Each row below is a small network's average activation on inputs in which a field has the value named, seen along a few directions.
Values that are neighbours, or in one group, have similar rows; names and order tell nothing.
In the rows, zero is written as 500.
Strong random noise was added to every row along 12 fixed directions; ignore it. To show where, here is one row again and again, with new noise each time:
[617 461 552 416 575 547 520 559 577 438 538 610 469 544 443 589 452 535 414 533 571 540 436 576 473 669 660]
[443 510 427 691 364 465 583 474 587 317 514 331 547 290 575 449 422 499 522 467 578 547 481 534 236 542 676]
[622 423 395 288 461 313 465 694 431 443 497 420 429 561 500 539 555 603 537 476 436 585 422 517 602 297 465]
[404 746 540 518 455 359 800 449 444 578 452 518 694 545 538 673 718 549 524 427 519 522 581 727 475 494 389]
[503 264 330 518 482 476 399 476 531 393 484 399 525 412 576 303 459 350 531 652 385 666 518 569 695 338 473]
[585 557 520 417 561 509 411 572 438 649 629 526 413 499 608 542 445 612 446 444 652 340 358 364 472 505 537]
[609 386 399 316 485 329 479 436 532 418 343 528 362 432 578 376 618 346 518 435 423 706 405 535 720 278 451]
[602 488 657 480 417 571 660 537 424 604 539 499 452 803 362 580 525 581 450 545 508 539 555 564 530 627 481]
[571 365 522 611 451 601 541 561 449 451 659 369 557 496 451 416 391 548 533 660 488 414 688 524 536 557 416]
[313 538 500 685 573 529 492 253 739 413 362 423 622 373 622 371 492 323 354 543 389 641 465 652 319 516 631]
[741 450 481 243 598 266 579 516 625 306 421 583 451 331 580 526 541 441 380 444 557 571 334 700 505 472 592]
[430 542 549 408 692 667 366 445 588 626 492 751 429 523 593 589 527 463 383 426 544 483 403 388 574 574 583]
[682 396 429 227 547 333 474 584 450 552 539 552 398 431 719 517 520 481 391 435 614 444 295 501 637 329 467]
[482 475 509 465 545 643 401 460 550 368 449 533 387 313 566 520 462 461 477 379 381 538 471 377 618 411 430]


Field Nemam:
g13: [536 457 443 475 531 404 442 580 558 322 452 478 500 427 372 355 474 530 566 545 489 441 610 413 327 498 579]
g6: [766 519 636 370 633 264 464 412 627 509 399 498 395 499 360 305 572 461 470 493 438 483 524 570 446 537 502]
g5: [371 438 483 455 622 656 370 569 423 632 558 488 612 651 570 603 478 516 410 638 300 523 506 568 756 365 335]
g7: [528 477 523 383 536 613 348 617 472 476 464 488 360 634 453 602 370 612 417 487 437 575 283 403 542 458 601]
g2: [536 473 501 549 444 416 460 505 473 580 525 472 486 572 415 445 486 499 542 509 507 444 499 453 459 508 468]
g4: [615 591 488 403 413 362 570 561 459 484 489 609 356 458 563 672 483 524 528 328 750 515 270 486 422 571 650]
g15: [380 177 489 452 359 675 410 544 484 543 441 505 365 656 580 420 469 367 415 473 442 600 516 329 548 394 544]
g10: [621 575 589 492 548 557 506 302 463 620 511 603 448 443 529 441 424 351 428 481 651 406 344 490 550 629 496]
g3: [408 522 452 456 607 436 299 401 536 748 419 482 474 573 581 327 587 397 482 441 411 489 393 393 512 335 498]
g11: [695 429 381 334 560 270 356 529 435 513 527 433 424 453 536 354 401 499 457 623 560 432 292 500 593 359 447]
g12: [467 585 628 482 567 539 525 507 591 360 447 454 457 324 643 669 363 603 295 367 485 355 348 443 251 494 512]
g1: [722 553 589 405 558 393 544 680 499 465 613 497 570 633 350 758 407 664 392 629 528 474 352 748 431 672 591]
g9: [449 320 544 482 743 519 363 491 574 871 662 676 641 901 523 326 511 403 317 865 639 282 626 530 458 706 559]
g14: [401 560 482 714 336 721 523 348 397 590 498 590 520 490 443 530 439 365 615 456 570 582 435 442 588 658 539]
g8: [433 423 356 579 307 593 675 433 332 532 470 629 557 533 486 539 540 365 661 554 697 702 471 616 730 567 582]
A value of Nemam combines one of 5 hidden first parts with one of 3 second parts; all combinations occur once.
Q: Changing only the second part turns g13 into g14. g8 has the same second part as g13; what does that change turn g8 into?
A: g3
Q: Changing only the second part turns g9 into g2. g5 has the same second part as g9; what does that change turn g5 into?
A: g6

Field Moni:
s14: [456 687 575 614 602 548 323 432 433 767 597 460 517 656 338 324 454 607 603 563 550 288 541 297 354 592 462]
s20: [468 527 380 652 569 476 223 359 554 419 444 307 544 318 437 243 438 372 603 575 278 502 510 440 508 359 387]
s4: [259 660 574 718 384 465 770 400 474 642 496 369 702 528 542 401 706 575 573 425 502 237 923 485 237 467 342]
s19: [340 758 532 417 816 666 307 552 610 403 497 915 468 235 434 674 570 631 639 279 545 262 664 190 497 595 460]
s8: [504 385 645 441 715 765 393 509 593 528 612 590 482 513 672 539 381 500 237 548 503 379 458 496 506 607 577]
s10: [614 544 492 506 481 474 457 307 509 418 407 461 417 166 672 443 386 312 444 342 510 519 193 504 595 421 458]
s16: [617 909 516 653 537 388 596 296 364 427 591 339 755 56 636 654 260 515 435 477 542 342 134 784 485 545 293]
s6: [744 411 646 373 407 403 541 472 662 257 348 445 186 328 419 394 507 464 436 235 438 530 477 382 320 457 570]
s1: [333 401 303 433 450 624 518 661 415 591 643 705 572 413 760 688 510 494 507 427 750 489 394 444 616 471 623]
s7: [716 301 457 465 578 484 339 676 462 512 734 336 496 518 538 450 252 592 425 766 562 448 366 602 569 548 557]
s17: [567 424 597 546 412 336 565 365 608 509 357 330 381 616 502 300 514 400 374 488 446 520 486 475 292 449 522]
s5: [585 595 512 578 546 446 467 511 511 459 610 382 554 289 610 537 373 605 434 542 585 409 333 575 353 527 560]
s13: [548 751 435 591 608 551 455 428 382 760 671 681 614 379 639 635 364 508 512 590 793 395 216 553 657 691 589]
s2: [779 641 603 312 658 334 503 482 576 427 483 641 393 395 417 517 571 515 535 435 601 547 438 611 535 642 603]
s11: [690 468 743 495 532 755 548 486 569 225 507 486 396 308 376 594 368 521 404 441 276 501 574 558 556 626 383]
s15: [455 304 435 289 385 569 664 809 410 324 470 657 559 587 435 869 537 584 509 425 441 569 582 560 637 494 508]
s18: [391 315 402 516 614 733 327 537 553 300 561 452 586 190 738 558 305 460 367 577 392 465 423 457 619 360 435]
s12: [593 327 479 495 426 559 515 391 570 280 452 498 372 282 557 360 355 290 406 501 574 479 445 434 467 527 526]
s3: [326 386 247 430 585 330 243 536 565 546 354 386 493 756 456 254 659 458 658 681 258 859 559 528 640 199 562]
s9: [353 613 399 419 483 358 388 497 515 549 296 538 359 671 414 505 658 541 585 390 437 722 385 348 500 333 602]
A value of Moni combines one of 4 hidden first parts with one of 5 second parts; all combinations occur once.
Q: Changing only the second part turns s11 into s6. s5 has the same second part as s11; what does that change turn s5 into?
A: s13
Q: Changing only the second part turns s15 into s8. s10 has the same second part as s15; what does that change turn s10 into?
A: s2
Q: Changing only the second part turns s12 into s19. s16 has the same second part as s12; what does that change turn s16 into?
A: s17

Field Dubi:
k1: [397 761 662 593 331 600 820 420 345 552 475 583 453 466 492 662 659 578 605 224 590 286 743 325 458 526 233]
k2: [261 622 528 380 478 506 369 753 491 455 412 326 470 618 534 847 593 763 445 272 143 601 450 403 420 218 405]
k3: [724 457 581 590 191 393 704 267 330 704 519 339 354 479 625 249 477 295 481 433 708 390 378 469 503 454 374]
k5: [468 644 535 386 509 406 494 509 488 598 381 631 379 684 410 537 666 580 577 379 520 514 481 361 444 475 509]
k4: [601 466 521 456 318 311 754 589 405 454 543 352 517 564 513 562 506 591 443 495 634 426 489 600 326 483 471]
k9: [435 766 525 875 482 579 497 301 529 569 526 416 606 517 279 385 480 523 704 645 485 693 553 601 450 746 638]
k10: [484 977 582 627 468 391 747 428 391 418 419 276 776 389 435 766 465 672 479 513 357 667 271 936 423 531 455]
k8: [404 441 411 528 478 527 198 662 382 753 650 270 365 667 643 340 398 690 506 482 548 338 406 141 352 294 564]
k6: [732 410 586 291 394 541 373 710 413 326 433 354 240 601 283 653 357 648 467 373 230 594 321 365 612 357 401]
k7: [491 485 368 380 469 229 481 662 422 461 455 269 586 655 446 420 632 621 632 577 321 629 586 620 554 212 388]
k11: [587 508 360 575 497 455 415 583 435 255 538 353 658 352 306 524 339 540 660 657 313 603 469 684 658 472 407]
Dubi is arranged as 4 separate groups.
Q: List the group mates of k10, in the order listed.
A: k8, k7
Q: List the group mates of k6, in the order listed.
A: k3, k11
Q: List the group mates of k4, in the order listed.
A: k1, k5

Field Tafor:
t8: [723 506 554 293 538 478 619 661 404 554 633 740 471 578 502 725 418 605 403 524 815 339 306 576 485 723 631]
t10: [763 394 844 578 633 792 377 343 577 593 559 475 378 698 239 333 259 443 285 690 321 410 512 501 541 774 442]
t9: [446 486 449 316 627 371 396 661 758 294 395 598 396 484 490 529 609 614 485 315 516 564 493 384 176 491 814]
t7: [799 536 748 398 697 599 516 418 601 393 509 596 359 370 451 551 403 506 360 495 478 454 461 595 616 667 464]
t1: [429 403 514 640 416 764 686 469 403 453 582 493 677 487 532 601 408 436 467 657 487 601 571 722 697 608 453]
t11: [675 279 594 514 364 670 604 471 449 379 461 573 430 680 122 402 510 351 649 612 328 686 785 564 816 651 361]
t4: [494 485 276 520 301 192 462 597 513 403 507 202 473 307 756 477 460 528 516 407 585 662 204 531 296 270 696]
t3: [667 385 524 335 386 369 606 620 483 263 418 305 377 462 492 536 478 578 411 435 382 614 419 592 469 333 477]
t6: [653 253 337 430 561 321 425 731 504 426 647 504 560 599 295 309 501 594 716 759 625 377 781 477 502 546 554]
t5: [636 477 340 336 649 407 402 569 433 565 633 713 498 333 636 480 450 477 519 556 794 302 366 431 612 525 552]
t2: [426 256 471 352 559 548 476 526 578 585 522 795 458 515 691 605 534 327 310 429 649 358 497 393 532 541 521]
Tafor is arranged as 4 separate groups.
Q: List the group mates of t7, in the order listed.
A: t4
Q: List the group mates of t3, in the order listed.
A: t9, t1
Q: List the group mates of t11, in the order listed.
A: t10, t2
